Each row below holds a small network's activations on one input, seen along a few directions.
Each table varies a few parts of the input and shows all the possible inputs, shuffled.
A made-up example of a description, with smaller parts first: one of 4 places along a line, together with either a single point or one of 9 places along a line or (one of 3 separate values, together with one of 5 places around a ring).
Shared parts are said once, and a part with two or three values counts as separate values.
(in the rows, 128 means zero)

Other details of the inputs vary at random and push rows far along two fixed directions, the same in every table; ignore that.

Table:
R1: [ 90 129 134 119 170 132 133 111 123 128 118 117 145 121]
R2: [206 135 104 150  36 150  77 145 117 135 134 142 107 132]
R3: [135 141 107 110 126 118 102 168 163 128 205 154 102 158]
R4: [ 54 122 138 117 205 106 164 132 143 120 132 134 156 133]
R5: [131 125 129 137 120 139 110 132 123 119 106 132 134 123]
R6: [111 143 113 107 156 102 108 148 161 125 187 145 106 162]
R7: [121 106 149 167 106 166 142 124 100 123  35 121 174  93]
R8: [125 129 127 134 115 144 138 125 109 137 112 118 148 114]
R9: [132 123 143 155  99 154 145 105  82 134  48 116 164  97]
R10: [193 134 112 149  38 153 105 132 103 144 135 125 119 120]
R11: [162 103 169 146 107 140 173  88 102 123  52  90 144  87]
R12: [120 117 157 163 116 144 147 102  84 125  28 118 172  93]
R13: [163 107 163 143 101 133 182  96  97 126  51  96 146  90]
R14: [129 137 124 126 128 128 114 149 138 127 140 149 125 139]
R15: [ 56 130 137 116 206 109 154 136 149 120 122 139 150 143]
R16: [112 143 117 103 158 109 103 154 159 120 185 151 107 154]
R17: [ 57 123 143 119 212 109 148 117 141 116 123 131 149 133]
R18: [194 139 116 144  45 146  92 120  97 139 126 124 112 121]
R19: [163 143 110 128  85 136 108 128 109 143 140 127 122 128]
R20: [127 133 123 123 131 132 113 118 126 129 146 125 122 132]
R21: [133 144 112 109 126 121 108 128 126 135 164 126 115 137]
R22: [113 139 119 109 161 119 100 149 163 120 184 149 108 154]
R23: [126 132 120 133 120 127 124 148 145 132 149 140 127 142]
R24: [210 142  94 134  47 141  51 149 143 131 193 145  78 152]
R25: [ 83 110 153  96 206  95 202 119 152 114 140 105 137 123]
R26: [111  90 112 131 132 136 160 103 127 149 103 107  84 111]
R27: [ 79 121 149 139 175 133 142 119 134 120  86 126 155 124]
R28: [135 141 110 120 126 106 114 139 137 132 169 146 115 149]
R29: [142 129 129  84 158  84 151 125 160 119 197 114  90 144]
Each input here is: either a single point or (one of 4 places along a line, together with either a single point or one of 6 places along a line).
Question: Change only the place on the line of 6 in R17. List by row number the other rows that result.
Answer: R1, R20, R22, R24, R27
Question: Start at R19 and move only the place on the line of 6, one step at a time. The first step leads to R9. Which rows follow, in order?
Answer: R28, R15, R14, R2

Table:
R30: [103 107 155 127 167 106 186 123 125 112  42 123 154 102]
R31: [113 104 171 144 173 115 181 102 139 110  57 103 157 112]
R32: [139 162 120  96 143  75 119 135 147 137 222 140  91 160]
R33: [117 122  81 161  68 175 106 113  87 169  89 121 119 115]
R34: [166 131 136 143  87 175  94 135 121 127  82 121 137 104]
R35: [159 147  96 104 105 142  86 182 180 131 240 152  87 157]
R36: [ 95 124 150 119 158 127 191 104  85 124  82  86 180  98]
R37: [ 87 111 161 162 175 140 135 125 139 111  47 131 177 120]
R38: [191 148 110 150  40 147  52 133 104 135 155 143 125 125]
R39: [160  98 114 144  84 149 128  75  99 151  83  99  74 108]
R40: [127  91  98 178  69 184 121 133 121 156  84 132  97 109]
R41: [163  85 110 145  81 147 139  97 115 157  77  97  75 103]
R42: [194 153 109 146  46 155  54 139  94 135 156 135 120 124]
R43: [170 132 129 136  64 131 148 108  89 136 110  99 151 106]
R44: [128 145  90 101 150  97  83 185 175 116 199 177  93 175]
R45: [ 28 160 117  90 222  90 130 163 159 132 193 159 152 177]
R46: [178 109 136 150  63 131 171 146 119 130  88 138 127 109]
R47: [103  89 170 131 162 136 207 123 122 112  76 100 159  94]
R48: [ 64 112 185 134 228 109 191  77 130  97  53 101 172 114]
R49: [ 70 132 142 145 169 135 136 129  87 122  51 156 190 110]
R50: [222 162  94 129  42 108 105 134 130 148 218 120  99 162]
R51: [178 147 103  94 104  87  99 125 142 130 243 128  87 149]
R52: [191 108 146 134  83 136 138 118 112 119  90  96 118 102]
R53: [124  95  80 100 135 112 148 139 179 158 225 126  37 154]
R54: [218 127 135 151  24 126 137 152 139 143 148 137  88 132]
R55: [ 68 136 163 152 167 136 130 120  96 130  55 145 185 113]
R56: [118 140 112 118 136 108 104 190 188 130 219 177  96 178]
R57: [ 70 107 147 157 161 144 171 159 124 114  48 160 180 113]
R58: [138 134  61 116 109 133  48 131 158 145 220 150  29 172]
R59: [187 106 153 168  71 140 167 125 134 129 101 117 132 117]
R60: [122 121 133 137 130 136  99 142 145 110 108 133 139 123]
R61: [183 124 155 147  75 121 140 125 124 130  76 117 113 114]
R62: [159 134 139 152  88 164  80 120 100 112  86 124 136 114]
R63: [187 121 150 133  87 137 126  95  97 113  95  97 118 106]
R64: [159 129 144 163  79 146  95 148 123 130  68 146 133 125]
R65: [106 129 132  77 195  78 132 113 169 100 204 122  99 154]
R66: [ 22  93 168 146 211 144 182 136 143 102  56 133 198 102]
R67: [168 143 117 136  63 122 155 128  82 144  94 125 150 114]
R68: [158 143 121  68 157 104 115 116 160 118 222 117  79 152]
R69: [166 130  72 158  42 167  58 115  98 168 146 138  71 126]
R70: [156 149 133 143  86 174  88 118  90 139 101 126 154 100]
R71: [152 133  51  94  91 108 115 122 137 177 241 117  45 160]
R72: [133 132 169 135 132 113 150 100 116 117  74 116 128 118]
R73: [ 75 142 132  60 239  90 160 113 150 123 211 114 126 137]
R74: [ 32 122 167 152 226 131 150 104 114 117  57 134 213 115]
R75: [ 44 106  90 115 206 127 117 135 170 136 147 135  82 146]
R76: [165 132 144 171  89 154  81 112 115 118  81 139 145 132]
R77: [179 140 131 120  74 151 152 106  84 147 112  91 148 101]
R78: [144 131 136 118 130 103 142 115 121 114 104 135 120 126]
R79: [ 18 130 150 127 211 144 166 123  98 115  62 112 215 106]
R80: [130 134 139 131 128 108 158 113  91 130  86 131 152 106]
R81: [ 53 151 128  73 242 118 106 134 175 105 192 140 124 155]
R82: [ 38 163 108  70 227 117 128 150 159 128 207 135 153 156]
R83: [123 158 116 105 150 101  67 154 167 120 205 170  90 183]
R84: [117 125 128  61 204  96 149 134 180 117 202 113  96 145]
R85: [151 144 122 169  72 154 103 129  99 142  97 133 176 132]
R86: [145 148 107 151  67 149 110 150  81 141  85 154 169 128]
R87: [ 45 123 128 115 233 100 145 169 206 110 202 162 139 176]
R88: [187 105 146 138  77 129 136 112 123 118  88 103 122 102]
R89: [ 61 130 141 141 153 145 142 121 100 123  69 122 204 109]
R90: [181  97 149 148  65 141 163 126 125 124 104 113 129 101]
R91: [125 154  95  98 152 100  71 163 158 113 203 181  94 180]
R92: [208 171 100 118  35 101 107 147 123 155 209 130  88 157]
R93: [198 127 113 158  35 166  86 171 128 128 153 139 110 127]
R94: [145 130 139 116 132 118 142 105  99 125 138 103 134 109]
R95: [ 45 138 128  88 235  97 102 135 177  95 189 148 128 162]
R96: [ 74  95 127 138 166 136 176  69  88 156  66  96 123  90]
R97: [ 73 113 139  63 234 101 194 145 188 117 210 121 116 142]
R98: [ 83 113 156 143 172 151 133 133 122 104  51 116 168 102]
R99: [184 135 145 160  84 126 133  94  97 134 105 110 143 113]
Question: What do these inputs look like to the network?
Answer: one of 2 separate values, together with one of 5 places along a line, together with either a single point or one of 6 places along a line
Question: The inputs of R34 and R84 match in every part but the choice among 2 separate values. If R40 is changed in the same way as R34 into R84, which row does it become?
Answer: R53
Question: The inputs of R98 and R52 match in every part but the choice among 2 separate values. If R60 is changed in the same way as R98 into R52, which row does it become?
Answer: R88
Question: Change only the place on the line of 5 in R46. List by row number the other rows that result.
Answer: R30, R67, R78, R80
Question: List by row number the other rows that have the choice among 2 separate values and the place on the line of 5 in common with R79.
Answer: R33, R45, R82, R85, R86, R89
Question: Change only the choice among 2 separate values in R72. List by row number the other rows that result.
Answer: R83
